Questions about the matrix below. Rows and columns are numbered from 0.
1) Find the entry in the top-right corner.
2) Find the entry in row 0 and column 1.
3) Find the median of all entries.
4) Find the entry in row 1 and column 0.
5) Find the entry directly below 437.
6) Find the entry in row 2 and column 0.
7) Find the entry directly below 428.
8) Find the entry just left of 222.
[[ -49  373 -597  562  -17  482  -31  503  223  682  428  394  604]
 [ -34  343 -632  480  -26  435  -15  430  226  742  427  396  597]
 [ -60  437 -473  734    9  575  -46  670  230  532  444  414  604]
 [ -17  315 -663  401  -29  385   -4  351  222  797  421  387  594]
 [ -57  409 -538  646  -14  526  -50  597  233  612  442  397  599]]
1) 604
2) 373
3) 396
4) -34
5) 315
6) -60
7) 427
8) 351

Questions about the matrix below. Rows and columns are numbered from 0.
1) Which number is the entry in the top-right corner?
2) Which number is the entry at row 1, column 0?
3) Which number is the entry at row 0, column 0?
4) Which number is the entry just right of the smallest entry?
5) Which number is the entry directly above -783?
6) Which number is the entry just left of -372?
7) Which number is the entry just right of -67?
8) Which number is the entry in the bottom-right corner?
array([[-327,  198,  152, -102, -215,  164,  -70, -195,  -88,   83,  -93],
       [-551, -118,    0, -848,  391,  672,  138, -767, -868,  -67,  -52],
       [-285,  334,  249,   16, -410,  -97, -122,  -85,   33,  156, -111],
       [-560,   71,  133, -816,  198,  672,  109, -756, -783,   34,  -71],
       [ -88, -437, -298, -672,  424,  195,   87, -449, -670, -259,  -33],
       [ -49, -121, -109,  -99,  -28,  -85,  -63,  -85, -100,  -99,  -66],
       [-300, -256, -140, -761,  365,  416,  104, -591, -747, -153,  -44],
       [ -49, -531, -372, -826,  424, -111,  138, -325, -854, -311,  -33],
       [-390,  334,  249,   16, -374,  160, -109, -136,   33,  156, -109]])
1) -93
2) -551
3) -327
4) -67
5) 33
6) -531
7) -52
8) -109

X = [ 23   8  -9 -12   1  10   4 -21 -13  -8   4 -31  -9 -10   6 -20]
The entry just right of -12 is 1
The entry just left of -12 -> -9
The maximum is 23
The entry just left of -10 is -9

Read these off the row that follows.
1) Read off the entry just right of the smallest entry.
2) Read off the largest entry.
3) Read off the entry just left of -0.11.
[0.08, -0.06, 0.04, 0.13, -0.14, -0.05, -0.01, -0.06, -0.11]
1) -0.05
2) 0.13
3) -0.06
